Each row below holds a small network's activations on one input, seen along a few directions.
In each table, some parts of the input vary, and every possible input appears once, in random order.
Descriptions start from the smaller parts, as in this example, which fits no table here: one of 2 separate values, together with either a single point or one of 9 places around a ring or (one of 4 places along a line, together with one of 8 places around a ring).
Shared parts are said once, and a part with two or three values counts as separate values.
In the rows, zero is written as 128.

Other details of the inputs vary at random and push rows far along three fixed directions, the same in every table; ignore that.

Table:
R1: [ 96 117 148  88 189 125  82  99 153 151 163]
R2: [160 172 146 128  90  74 205 153  72 163  71]
R3: [118  84 173  49 170 103 134  62 139 191 182]
R4: [137 166 158 133  22 119 177 119  77 144  76]
R5: [ 60  98  17 156 195 153 145 156 141 104 147]
R6: [142  72 163  50 114 115 150  22 178 140 145]
R7: [ 72  79  74 157 133 140  95  72 151 109 150]
R8: [165 204 205  69 110 169  59 129 150 105 159]
R9: [ 87  70  37 177 202 134 141 173 135  93 134]
R10: [ 86  81 113 122 132 145 121  57 182  99 142]
R11: [ 72  66  30 170 140 158 123 140 156  52 116]
R12: [110 196 120 155  80 112 137 203  39 171  93]
R13: [145 222 119 125 130 165 157 225  83 103  99]
R14: [112  41  77 155 139 122 133 104 165  79 125]
R15: [ 96  38  90 167 134 121  74 116 140 112 158]
R16: [152 178  99 140  35 153 179 190  57 122  99]
R17: [ 98  80  22 182 199 140 140 170 153 114 140]
R18: [145 168 163 141  82  74 147 164  49 199 103]
R19: [125  79 104 125 198 106 143 102 182 133 123]
R20: [155 190 202  62 184 167  88 176 137 102 152]
R21: [151 245 130 179 132 135 111 199 103 125  91]
R22: [153  99 181 127  38  77 185  65  96 174  95]
R23: [ 77  96  94 148  92  60 184  61  64 230 109]
R24: [144 166 128 164 124 165 102 148 181  68 116]
R25: [137 135 152 124 187 122  73 142 158 148 149]
R26: [ 90  67  39 204 137 144  64 151 157 104 159]
R27: [ 74 114  41 156  94  78 219 118  76 181  92]
R28: [151 157 199 111 197 125  83 115 150 112 123]
R29: [120 149 134 130 120 174  54 167 129  80 141]
R30: [161  60 180 107 123 102 101  21 169 170 149]
R31: [116 175  96 167 187 159  93 239 122  69 146]
R32: [ 69 101 115 119 189 124 137  76 170 127 129]
R33: [105 205 123 163  83 118 185 179  64 140  58]
R34: [185 186 211 114 137 161  57 128 158  65 129]
R35: [142  37  94 143  44  80 207  90  74 188 125]
R36: [230 150 210  59 116 155 124 107 173 128 153]
R37: [159 229 124 154 128 143 125 237  96 132 132]
R38: [106 180  93 178 130 192  60 182 131  34 115]
R39: [101  77 148 122  98  57 178  50  63 234  96]
R40: [120  90 139  80 135 152  95  87 163 118 195]
R41: [177  53 167  78 121 103 143  37 189 150 139]
R42: [127  91 121 121  29 103 170 119  54 185 138]
R43: [192 167 205  31 111 166 131  91 159 119 159]
R44: [167 184 104 173  29 129 149 201  71 151 133]
R45: [159 200 217 102 191 143 109 147 169  78 104]
R46: [155  65 170  96 131 126 101  99 148 121 180]
R47: [ 65  94  42 210 194 128 130 146 168 104 110]
R48: [175 170 225  34 169 130 143 108 150 125 102]
Description of these inputs: one of 2 separate values, together with one of 4 places along a line, together with one of 6 places around a ring.
- Changing only the place on the ring of 6 turns R18 into R45. The same change can be made to R15. Which row results? => R22
- Changing only the place on the ring of 6 turns R6 into R40. The same change can be made to R19. Which row results? => R37
- Start at R41 and move only the place on the ring of 6, one step at a time. The first step leads to R36. Which rows follow, in order? => R44, R26, R30, R24
- Start at R30 and move only the place on the line of 4, one step at a time. The first step leads to R34. Which rows follow, in order? => R38, R7
- Which other rows does R36 become when the choice among 2 separate values takes its other values? List them by row number. => R17
- Which other rows does R13 become when the place on the ring of 6 takes its other values? List them by row number. => R12, R20, R33, R39, R48
- Which other rows does R3 become when the choice among 2 separate values takes its other values? List them by row number. => R40

Table:
R49: [163 156 174 118 111 111 154 136 120 142 110]
R50: [ 87  74 109 130 161 105 123  81 165 130 134]
R51: [168 140 175  84 112 106 173  99 114 150 111]
R52: [112 177 116 160  94 122 117 152  91 132 128]
R53: [139 102 189  99 152 123  95  84 151 140 156]
R54: [146 141 170 121 160 149  83 133 144 101 150]
R55: [136 176 115 173 102 135 124 189  85 118 126]
R56: [ 77  60 102 122 146 118 107  83 139 130 145]
R57: [ 90  74  90 134 164 124 142 108 160 141 146]
R58: [154 104 173  85 162 123 101  98 151 140 171]
R59: [ 99 141 100 174  97 115 123 145  92 139 130]
R60: [113  64  92 141 160 112 116 108 144 140 138]
R61: [133 167 150 115 164 145  78 126 160 107 129]
R62: [ 99 126  96 157 166 142  85 137 155 105 126]
R63: [116 172 115 155  90 144 122 186  87 112 103]
R64: [155 165 175 107 101 138 122 152  99 125 113]
R65: [112  58 116 123 175 122 146  79 157 118 129]
R66: [128 169  94 135 176 167 121 177 151  59 121]
R67: [169 135 186 104 109 105 135 100 111 177 110]
R68: [154 137 193 101 103  98 154 101 127 165 107]
R69: [149 165 171 108 110 124 161 114 115 135  94]
R70: [ 96 134 109 140 139 152  93 152 131  91 129]
R71: [143 148 163 119 162 146  86 131 159 114 124]
R72: [115 102 102 135 110  93 174 121 116 169 125]
R73: [101 102 113 150 102  87 163 104 116 163 109]
R74: [133 100 152  76 154 136 110 110 148 132 158]
R75: [106  44 119 118 154 123 116  97 138 130 147]
R76: [162 142 179  89 104 106 140 109 105 181 153]
R77: [ 93 138  84 163 110 120 166 129 103 124  94]
R78: [155 102 177  91 159 122  99  96 149 133 167]
R79: [152 143 152 101 173 138 111 143 171 100 138]
R80: [129  68  95 144  35 122 166 101 130 125 133]
R81: [ 99 110  75 136 174 145 140 133 153  96 132]
R82: [118  87 102 123  99 104 153 128  91 164 132]
R83: [172 180 156 109 118 126 125 154 115 147 118]
R84: [131 114  86 162  38 147 133 129 115 104 127]
R85: [164 152 165 108 112 106 153 134 121 142 116]
R86: [155 146 158 119 170 148  89 141 158 107 131]
R87: [120 183  96 150 170 178  92 189 151  94 136]
R88: [131 161 120 163 107 122 150 169 107 120  97]
R89: [152 138 159  94 126 136 114 143 120 118 134]
R90: [ 98  97  92 129  98 120 156 126  93 171 136]
R91: [128 178  95 148 168 166  90 191 149  90 133]
R92: [115 135  96 161 115 126 170 140  99 118  91]
R93: [103 105  95 149 104 112 152 121  94 180 152]
R94: [190 172 148 126  46 157 119 110 139 104 124]
R95: [ 91 144  80 158 110 117 164 125 103 124  96]
R96: [ 91 115  76 137 175 158 140 131 155  99 134]
- What do these inputs look like to the network? => either one of 3 separate values or (one of 5 places along a line, together with one of 9 places along a line)
- Start at R93 and move only the place on the line of 9, one step at a time. The first step leads to R76. Which rows follow, in order? => R58, R78, R55, R54, R53, R59, R52
- Start at R61 and move only the place on the line of 9, one step at a time. The first step leads to R62. Which rows follow, in order? => R71, R67, R86, R60, R83, R91, R87
- Which other rows belong to the same alternative as R94? List them by row number. => R80, R84
